These are the activations of a small neural network, seen along a few directions. Each row is one input.
In each table, some parts of the input vary, and every possible input appears once, in random order.
Descriptions start from the smaller parts, as in this example, which fits no table here: values(2) and (point or ring(11) or (line(4) and ring(5))).
Shared parts are said once, and a part with two or three values counts as separate values.

Other details of the inputs vary at random and push rows far along two fixed directions, the same in every table; ignore that.

Table:
x1: [ 24 -32 -17 -29  11  31   4  14  -7 -10  12]
x2: [-19   3   6   5  -6 -29   5  -1   6  -5 -13]
x3: [ 22  26  -6   2   8  32  -8   7  -7  14 -57]
x4: [-12  57  12  23 -51   0   1 -23  35  28 -37]
x5: [ -2 -46  -7  -6  34  -6  -7  14 -10  -9  42]
x6: [-22 -25  11 -14   9   2   1   9 -12  13  47]
x7: [-18  33  17  19 -22 -35  -8   7  37  13  28]
x8: [  6 -18   3  -2   9 -20   6  18   7   0  53]
x9: [ 28  22 -30  17   7  22 -13  -6   8 -21 -52]
x10: [  3 -19 -17  -5  -5 -10   6   5  13 -18  57]
x11: [-26 -22   9 -38   7  -4   9  -5  -1 -12  43]
x12: [ 12   6  15   7 -20 -31 -38 -17 -12  -4   1]
x13: [ 14 -33 -22   7  25  20 -10   5 -12 -30 -19]
x14: [  6  16   2  -5  10  22   8  -4 -27  -3 -72]
x15: [-39  13  14  10 -27 -46  10 -13  22  -1  19]
x16: [ 10 -21 -25 -17  26   1 -15  15  13 -22  46]
x17: [  8 -44 -13  -3  33   9 -11  18 -11 -22   6]
x18: [ -4 -21  -4 -24 -15   6  10   1  13   0  58]
x19: [-21  32  26  13 -38 -23  21  -6  10  42  37]
x20: [ 13  13  -1  21   9  32   5  -7 -33  13 -64]
x21: [ -7   4   9  31   4 -18   4  -9  -3  12  -1]
x22: [ 11  -1  -4  10  -5  41   1 -19  -8 -10 -63]
x23: [ 21 -29  -9  -8  31 -10   7  10  -5  -2  53]
x24: [  5  10   4  -9   6  24   5  -1 -20 -11 -74]
x25: [ -5 -45 -21  -7  19   3  -6   0  -1 -28  42]
x26: [ 16  38   0  30   7  -8  -5  -8  11  14 -28]
x27: [ 33  -8 -19  -5  42  13 -16  17   0 -10 -11]
x28: [-45  20  29  -8 -36 -23  18 -29  21   7  23]
x29: [-43  32  27   2 -25 -31  21 -16  -3  28  26]
x30: [-12  57  20  20 -38  -2  -4   0  23  28 -35]
x31: [-14  42  13  36 -18 -35  16 -22   0  18 -47]
x32: [-31  39  20   5 -44 -18  -1  -6  37  30  27]
x33: [ 28  12  -1   4 -10  34   5  14  -9   3 -64]
x34: [ 25 -28 -11 -27  22  27   5  23 -19   1  13]
x35: [-42  13  32  14 -41 -14   7 -15  19  21  28]
x36: [  7   4   5  14   0  36  -3   3 -19  -2 -68]
x37: [ 11 -27 -31 -15  26  10   2  -9 -12 -38 -26]
x38: [-5 33  5  5 -8  0  1 -6  4 35  4]
x39: [ 15 -35 -10 -15  22  -6   0  27   2 -19  50]
x40: [ 13 -28 -19 -13  38  -1   0   6 -21 -16 -28]
x41: [ 34 -21 -27  -2  17  19   0  15  -7 -29 -10]
x42: [  2 -21  14 -39 -11 -13 -35  -7 -21   2  52]
Description of these inputs: values(2) and (point or (line(4) and line(5))).
Changing only the values(2) part turns x14 into x40. The same change can be made to x24. Which row results?
> x2
Changing only the values(2) part turns x16 into x32. The same change can be made to x37. Which row results?
> x28
Change only the line(4) part in x33. List by row number the other rows that result.
> x24, x30, x36
Change only the line(4) part in x10. List by row number the other rows that result.
> x9, x25, x37
